These are the activations of a small neural network, seen along a few directions. Each row is one input.
Each table varies a few parts of the input and shows all the possible inputs, shuffled.
Descriptions start from the smaller parts, as in this example, which fits no table here: one of 5 places around a ring, together with either a single point or one of 11 places along a line or (one of 3 separate values, together with one of 4 places along a line).
Shared parts are said once, and a part with two or three values counts as separate values.
(in the rows, 128 means zero)

Other details of the inputs shift rows strongly along two fixed directions, in all tables alike. That doesn't count.

A family of inputs:
R1: [137 190 167 122 143 160 127 164 164 117 129 163 108 172  99 100 110]
R2: [115  92  86 146  91  99 125  70 116 138 114 118 123  81 200 143 136]
R3: [142 124 110 149 155 150 115  95 129 105 141  77 112 116 135  93  99]
R4: [134 198 177  90 174 171 133 185 179 115 116 153 135 164  55  97 132]
R5: [100 117 137  75 114  74 143 125 107 140 140  88 155  83 110 160 152]
R6: [104 127 160  64 156 138  95 130 168 123 128 159 120 132 115 105 149]
R7: [133 160 186  88 148 185 122 228 136  81 131 189  83 179  51  88 122]
R8: [166 139 125 239 176 187 113 140  82 139 152 157 111 202 127 106 103]
R9: [152 166 128 196 137 141 128 111 123 128 150 122 125 155 137 121  91]
R10: [ 69  98 158  28 120  37 133 104 132 187 127 128 172  70 117 186 197]
R11: [150 121 117 216 134 153 109  96  90 109 154 120 108 144 167 103  92]
R12: [ 80 117 167  13  97  70 142 151 130 137 122 122 149  90  77 155 169]
R13: [117 145 115 116 143  92 110  45 167 146 131  65 145  72 171 125 131]
R14: [ 96  76 112  75  92 102 137 128 108 133 110 129 134  91 137 165 166]
R15: [172 134 140 186 137 185 127 157  86  95 151 126  99 168 110 106  89]
R16: [ 89  96 100  76  87  85 111  81 146 127 104 126 122  68 192 132 144]
R17: [104 122 117  75 100 125 128 149 138 108 100 142 107 105 128 119 136]
R18: [147 104  75 180 101 137 136  96  99 114 129  95 114 106 181 139 108]
R19: [127 119 186  84 134 164 129 206  97 118 135 173 113 166  61 127 147]
R20: [141 139 108 172 150 117 146 110  94 148 157  67 150 121 130 153 120]
R21: [138  85  67 189 119 120 143  75  86 145 126  77 134  98 188 164 132]
R22: [213 187 111 244 121 137 170 180 196 123 110 164 170 224  94 110  56]
R23: [126 154 155 121 136 126 135 147 133 147 143 156 147 155 102 138 132]
R24: [102 146 195  49 138 157 106 207 155 103 121 216  89 170  71  93 150]
R25: [121  94 132 143 121 115 113  99  91 139 150 122 123 102 152 126 137]
R26: [109  86 146  98 144 119 133 147  84 149 145 118 123 107 106 155 162]
R27: [158 124  85 228 146 173 130 108 106 146 119 154 125 190 168 137 114]
R28: [155 113  75 216 120 148 125  86 102 128 127 127 128 138 197 136 109]
R29: [ 96 124 144  21 128 134 114 164 175 131  85 168 125 121  98 133 174]
R30: [164 131  90 164  80  60 178 132 177 124 115  77 196  99 110 138  98]
R31: [126 162 143 108 127 120 135 132 139 109 129 100 123 118 104 115 106]
R32: [113 108  80 128 126 115 106  49 162 143 105  98 128  88 206 128 133]
Each input here is: one of 2 separate values, together with either a single point or (one of 3 separate values, together with one of 5 places along a line).
Q: The inputs of R5 and R23 match in every part but the choice among 2 separate values. If R31 is changed in the same way as R5 into R23, which row does it become?
A: R1
Q: Start at R21 and move only the place on the line of 5, one step at a time. The first step leads to R14. Which rows follow, in order?
A: R18, R17, R29
Q: Which other rows does R4 become when the choice among 2 separate values takes its other values? List them by row number.
A: R13

A family of inputs:
R33: [131 145 133 132 143 126 117  99 131 116 140 100 124 119 133 112 114]
R34: [152 123 129 195 131 181 130 165  79 123 147 182 110 190 119 130 111]
R35: [116 119 114  95 108 104 126 117 160 124 109 128 127 101 140 126 136]
R36: [101 128 181  71 142 158 105 175 117 115 130 192  88 155 100 106 148]
R37: [112 141 161  58 126 128 128 176 172 123 103 177 129 144  94 125 152]
R38: [112 100 144 117 126 139 111 131  98 122 138 149 103 128 139 121 137]
R39: [115  88  82 135  83  56 146  59 123 148 118  75 164  62 181 156 136]
R40: [136 135  96 147 117 123 110  84 154 111 121  97 119 102 170 105 105]
R41: [144 142 101 174 136 130 111  68 143 115 133  85 123 111 171 101  99]
R42: [ 96 105 151  45 105  71 145 148 153 155 103 161 162 103 104 160 180]
R43: [130 123 120 144 122 100 147 126 116 142 131 117 150 125 120 151 130]
R44: [ 85  61 129  74  96  84 118  98  90 142 138 124 124  70 157 152 164]
R45: [107 132 171  54 136 123 130 176 144 129 123 158 134 141  68 130 154]
R46: [107 105 117 103 102  73 142 109 127 153 116 115 160  95 137 163 153]
R47: [145 147 123 148 120 142 146 168 152 124  99 172 132 173 104 129 121]
R48: [147 118 104 178 115 121 150 124  91 128 145  81 144 116 129 145 108]
R49: [137 130 139 133 137 124 137 142 123 128 137 122 138 135 107 131 127]
R50: [152 172 158 136 153 187 127 171 126 100 143 130 100 166  83  96 100]
R51: [148 131  99 173 119 128 129 108 139 126 119 109 136 132 154 122 109]
R52: [107 129 161  65 128 103 135 165 140 143 122 157 141 128  85 145 158]
R53: [149 165 146 150 153 165 129 163 135 122 136 146 121 174  92 111 107]
R54: [113  98 114 106 104  89 129  91 105 126 145  56 135  65 139 135 131]
R55: [179 162  93 236 146 158 131 105 115 127 141 104 126 165 161 115  79]
R56: [128 147 141  98 130 139 113 141 168 116 115 149 119 132 120 104 126]
R57: [155 122 106 200 152 197 124 151  85 131 134 166 113 185 141 141 117]
R58: [135 178 170 115 159 174 120 174 156 112 129 172 112 180  83  99 120]
R59: [136 132 132 146 129 113 150 139 127 140 125 136 146 140 116 150 130]
R60: [134 122  94 162 118 105 122  70 136 127 135  80 141  97 176 121 114]
R61: [136 178 162 114 154 172 119 169 160 113 124 171 113 176  96 100 123]
R62: [177 128  80 248 137 128 147  90  87 131 154  70 144 137 155 131  76]
R63: [143 145 111 159 118 150 135 149 156 117 110 147 126 156 129 118 114]
R64: [102 123 166  59 117 115 142 180 126 127 124 137 137 118  75 145 159]
R65: [ 80 109 158   9 108  76 124 136 158 148 112 139 145  79 109 147 180]
R66: [117 113 107 139 153 163 104  91 101 125 134 115  87 111 173 115 129]
R67: [126 127 125 132 135 121 116  87 125 118 144  78 126  97 134 108 113]
R68: [ 88  63  96  85 121  97 113  55  92 140 127  89 111  52 195 152 162]
R69: [129 109 109 155 146 169 118 123  94 133 129 142 106 142 157 139 133]
R70: [156 157 129 175 148 151 130 126 131 125 140 120 124 153 131 116  99]
R71: [138 141 129 146 131 135 129 140 148 131 120 143 138 148 124 124 127]
R72: [117 127 138 108 122 104 136 131 135 142 128 129 144 117 121 143 140]
Q: What is each input in this table made of?
A: one of 4 places along a line, together with either one of 2 separate values or one of 8 places along a line
Q: The inputs of R55 and R61 match in every part but the place on the line of 4. If R51 is changed in the same way as R55 into R61, which row does it become?
A: R56

A family of inputs:
R73: [117 128 114  96 100  59 137  80 168 137 118  70 163  65 144 132 128]
R74: [132 107  88 173 115 101 136  77 122 140 125  92 144  99 183 143 111]
R75: [173 158 120 220 151 166 140 139 110 120 148 113 132 175 121 119  82]
R76: [124 100  93 156 123 122 115  68 106 127 135  89 118  93 188 127 117]
R77: [174 155 115 220 144 164 140 143 114 117 142 120 127 175 125 118  82]
R78: [100 126 170  37 115 110 138 192 153 140 107 190 142 139  71 147 178]
R79: [109  93 104 112 103  77 135  86 127 145 121  94 150  74 164 154 139]
R80: [101  89 114  97 113  95 119  81 106 133 133  92 125  71 160 138 143]
R81: [154 158 106 181 140 144 116  86 147 108 137  82 116 126 155  94  85]
R82: [110 136 173  69 144 146 120 179 122 127 133 170 114 150  74 126 160]
R83: [159 147 111 205 154 189 116 131 118 115 133 149 101 178 151 105  95]
R84: [124 152 174  78 133 147 141 216 147 131 113 204 133 181  54 134 157]
R85: [144 159 154 138 153 194 118 188 128 113 127 193  98 197  92 106 127]
R86: [ 71  83 155  10 104  77 120 127 123 139 122 134 130  69 111 148 188]
Q: The inputs of R83 and R74 match in every part but one. If R80 is changed in the same way as R83 into R74, which row does it become?
A: R84
Q: What is each input in this table made of?
A: one of 2 separate values, together with either a single point or one of 6 places along a line

A family of inputs:
R87: [178 159 112 248 165 205 126 149 102 120 140 164 106 213 137 112  85]
R88: [133 124 139 137 137 159 132 171 111 125 124 171 115 166 110 131 134]
R89: [120 118 125 115 123  97 130  97 120 131 141  84 140  91 132 133 130]
R90: [103 115 134  83 126 107 121 110 132 139 126 123 132 100 134 140 150]
R91: [ 98 125 170  59 136 127 133 191 131 146 118 195 133 152  81 151 174]
R92: [157 142  96 207 145 161 110  77 122 115 143  94 107 135 180 100  87]
R93: [102 121 137  81 127 105 115 104 141 134 128 114 129  97 139 125 146]
R94: [117 124 132 108 124  95 123  90 132 126 139  80 135  85 134 122 127]
R95: [179 166 121 224 152 209 129 168 108 101 139 155  99 208 119 101  78]
R96: [120 121 133 108 130 140 121 140 129 121 124 143 115 130 123 122 136]
R97: [131 136 102 127 105  76 137  77 165 133 116  73 152  81 151 124 115]
R98: [148 131  96 168 105  92 146  93 143 136 125  84 161 106 151 138 108]
R99: [104 114 155  65 127 134 127 172 132 128 114 175 121 135  97 138 161]
R100: [148 119  96 170 102  84 151 101 134 142 126  89 165 106 149 149 116]
R101: [ 97  95 120  77 111  93 113  87 132 127 125  95 122  67 156 126 145]
R102: [115 138 185  67 138 136 143 217 130 139 125 192 137 168  50 144 160]
R103: [123 128 132 122 139 134 125 130 123 136 127 138 128 134 126 137 136]
R104: [108 111 125  92 110 105 116 102 131 118 127 101 116  82 145 120 134]
R105: [131 134 142 127 134 128 134 141 119 131 137 123 137 133 105 133 128]
R106: [101 107 130  84 121 110 117 107 132 136 122 130 128  96 145 135 154]
R107: [134 126 142 135 127 158 136 175 109 120 127 169 114 167 104 132 130]
R108: [121 137 152 112 143 158 122 167 131 130 120 187 120 166 106 125 141]
R109: [155 124  82 208 122 141 121  74  99 110 144  72 111 114 180 113  85]
R110: [149 157 118 150 122 118 143 134 164 128 116 120 151 140 118 121 111]
Q: The inputs of R100 and R98 match in every part but one. If R87 is changed in the same way as R100 into R98, which row does it become?
A: R108
Q: What is each input in this table made of?
A: one of 4 places along a line, together with either a single point or one of 5 places along a line
Q: Which other rows does R104 become when the place on the line of 5 takes its other values? List them by row number.
A: R92, R93, R94, R101
Q: Start at R94 and move only the place on the line of 4, one step at a time. The first step leads to R89. Which rows follow, in order?
A: R105, R102
Q: Which other rows does R96 become when the place on the line of 5 takes its other values? List them by row number.
A: R89, R90, R106, R109
